Each row below holds a small network's activations on one input, seen along a few directions.
Each table varies a few parts of the input and shows all the possible inputs, shuffled.
Descriptions start from the smaller parts, as in this example, which fits no table here: one of 4 places along a line, together with either a single point or one of 11 places along a line or (one of 2 separate values, together with one of 8 places around a ring).
Shared parts are said once, and a part with two or three values counts as separate values.
In the rows, zero is written as 128.

Rows:
x1: [119  62  59 151 111 152  71 117 148  46 153 140 122 138 128 105 138 121]
x2: [160 116 101 152 114 123  91 136 146 111 209 106 149 163  75 105  61 155]
x3: [141 149 182 112 167 105 167 109 113 173  67 155 108  80 149 113 111  85]
x4: [ 62 174 127 111  93 151 164 169 103 166 134  84 145 172 149 216 239 181]
x5: [109  98 120 124 139 128 116 106 124 101  75 175  99  81 175 117 156  79]
x6: [150 114  94 144 109 112  87 143 134 134 231 119 146 155  89 106  50 146]
x7: [118 100 127 131 146 141 120 101 134  78  52 163 103  90 164 116 167  89]
x8: [179 169 179 118 141 108 158 129 135 171 133 107 145 132  90 112  62 146]
x9: [169 167 171 112 136  96 154 135 124 194 155 120 141 124 103 113  51 136]
x10: [150 151 189 119 174 117 172 104 124 151  44 143 111  89 137 112 122  95]
x11: [ 71 176 134 119 100 165 169 165 115 142 110  72 148 182 138 215 251 191]
x12: [110  61  53 144 106 140  68 122 137  69 175 152 118 129 140 106 127 111]
Q: What do these inputs look like to the network?
A: one of 2 separate values, together with either a single point or one of 5 places around a ring
Q: The inputs of x6 and x2 match in every part but the choice among 2 separate values. If x5 is changed in the same way as x6 into x2, which row does it become?
A: x7
Q: Change only the choice among 2 separate values in x8. List by row number the other rows that result.
A: x9

Rows:
x13: [114 144 142 124 143 127 152 136 117 163 109 134 124 129 148 145 140 119]
x14: [135 153 153 113 132 131 155 134 131 152  99 127 134 131 141 141 129 135]
x15: [142 156 160 112 124 121 156 129 126 151 106 129 133 120 133 141 130 134]
x16: [125 137 144 113 136 144 158 131 126 129  84 114 132 128 135 132 161 137]
x17: [117 144 150 120 143 111 140 125 112 160 118 130 127 107 137 137 131 115]
x18: [121 148 155 126 141 143 142 123 130 111  69 130 124 121 138 146 169 134]
x19: [138 153 161 110 132 115 143 123 126 150 107 123 136 109 130 133 121 131]
x20: [ 60 137  84 130  82 159 123 167 114 124 171  89 145 182 139 200 226 180]
x21: [164  87  94 127 111 124  90 111 153  93 174 145 130 126 107  79  61 116]
x22: [166 110 110 158 141 120  94 127 144 103 186 119 135 152  78  87  51 133]
x23: [100 139 143 136 152 139 140 125 116 121  80 136 115 118 145 151 180 118]
x24: [ 80 145  95 120  72 162 126 165 128 115 161  82 154 185 133 196 218 196]
x25: [104 137 140 136 137 131 146 125 121 127  86 128 117 126 144 150 181 111]
x26: [144  85  86 131 111 113  72 123 137 100 177 165 123 108 139  89  64 110]
x27: [104 128 132 123 146 140 156 133 112 140  94 120 123 125 142 137 171 121]
x28: [168  94 105 154 125 122  88 115 152  97 168 127 138 130  88  85  59 128]
x29: [113 132 140 122 143 131 155 121 115 147 102 123 113 120 143 143 161 125]
x30: [114 148 149 118 131 116 146 132 112 165 117 137 118 114 137 133 135 115]
x31: [124 146 151 126 126 134 148 123 135 117  76 122 126 129 137 145 171 126]
x32: [164  94  98 121 101 117  76 122 151  89 166 158 131 110 132  86  54 125]
x33: [122 147 148 122 135 117 153 131 112 162 117 135 124 117 141 145 140 118]
x34: [147 102  99 168 151 116  90 128 130 113 197 125 127 150  84  90  60 118]
x35: [134 141 151 112 133 135 158 119 129 137  92 116 122 122 136 139 150 141]
x36: [149  86  94 164 136 118  84 116 138 107 179 133 129 128  95  88  69 112]
x37: [135 157 161 108 121 120 149 130 126 154 106 130 127 116 130 129 124 131]
x38: [145  78  83 137 122 121  87 113 139 103 185 151 121 124 114  82  71 101]
Q: The inputs of x19 and x17 match in every part but one. If x32 is changed in the same way as x19 into x17, which row does it become?
A: x26
Q: What do these inputs look like to the network?
A: one of 2 separate values, together with either a single point or one of 4 places along a line or one of 8 places along a line
Q: Change only the choice among 2 separate values in x20. List by row number the other rows that result.
A: x24
Q: Change only the place on the line of 4 in x34. List by row number the other rows that result.
A: x26, x36, x38

Rows:
x39: [154 129 128 126 122 114 125 130 132 149 173 112 141 134  98 111  77 142]
x40: [137  99  99 142 119 142  87 123 148  69 137 132 132 134 118 109 119 134]
x41: [171 132 150 131 145 119 121 115 144 115 117 135 130 116 106  94  70 125]
x42: [ 95 149 157 101 128 134 167 125 111 147  46 145 110  96 187 166 207 115]
x43: [134  97  96 141 113 138  96 121 146  82 143 134 129 137 119 109 121 122]
x44: [137  93 110 132 143 123 111 113 130 116 126 160 114 103 143  97  97  95]
x45: [ 74 168 134 101  95 146 160 157 110 160 113 108 136 148 165 202 221 166]
x46: [128  89  91 132 116 133  98 119 136  97 154 132 126 125 124 105 119 121]
x47: [138 114  99 140 105 135 105 135 143 104 176 115 139 160 105 124 111 147]
x48: [168 130 147 129 138 115 129 114 142 128 124 137 127 120 107  94  73 114]
x49: [141 129 142 133 147 101 120 119 120 151 139 152 116 103 125 103  78  97]
x50: [118  88  85 135 124 134  98 128 130 103 154 146 122 127 139 108 118 112]
x51: [156 104 124 140 139 130 101 108 148  81 109 147 123 110 123  97  97 115]
x52: [161 122 142 120 141 111 131 112 133 142 134 136 123 107 112  91  71 113]
x53: [119 179 193 116 165 133 196 126 113 164  46 109 123 124 133 157 182 127]
x54: [163 139 136 137 125 122 115 134 143 122 157 110 148 143  92 114  76 155]
x55: [112 114  94 144 115 120  96 139 120 127 190 131 128 142 122 132 115 129]
x56: [122 105  87 135 116 131 106 141 127 124 185 127 132 150 124 122 108 136]
x57: [ 76 143 135 129 136 161 159 134 117 111  64 105 124 143 148 176 240 137]
x58: [141 116 102 142 111 138  96 136 145  91 169 112 142 157 104 124 109 159]
x59: [127 102 117 141 142 112 101 112 124 118 132 164 110  96 141 107 104  88]
x60: [132 107  94 131 108 130 107 132 133 118 185 114 136 147 109 120 109 145]
x61: [147  94 116 129 135 122 111 104 136 109 126 147 117 101 128  93  97 103]
x62: [154 102 121 138 132 126 109 106 146  95 116 149 120 113 124  97  99 104]
x63: [ 82 164 139 127 125 159 168 150 114 137 103  85 139 168 130 194 228 166]
x64: [100 146 162 127 159 146 174 118 117 124  33 121 112 117 154 159 214 114]
x65: [160 136 133 135 119 118 123 132 141 135 163 113 144 146  93 114  79 143]
x66: [151 120 136 123 149 112 130 121 126 148 134 149 120 110 127  94  70 104]
x67: [134 136 128 139 128 104 114 136 118 158 178 129 133 129 111 122  84 125]
x68: [104 193 173  95 110 127 183 155 106 196 102 105 143 134 150 188 183 162]
x69: [112 182 189  90 135 120 188 133 110 188  57 132 120 105 168 166 175 127]
x70: [144 127 121 130 129 115 124 138 125 155 173 124 137 137 113 112  76 131]
x71: [110 188 177 123 140 139 187 146 113 175  88  82 144 154 119 181 190 165]
x72: [ 68 146 131 103 105 148 151 141 113 134  76 129 122 123 183 185 233 137]
x73: [108  97  92 144 123 123  88 126 123 106 159 150 119 120 136 118 125 105]
Q: What do these inputs look like to the network?
A: one of 5 places around a ring, together with either one of 2 separate values or one of 5 places along a line
Q: The inputs of x67 and x59 match in every part but the place on the ring of 5. If x68 is changed in the same way as x67 into x59, which row does it become?
A: x42
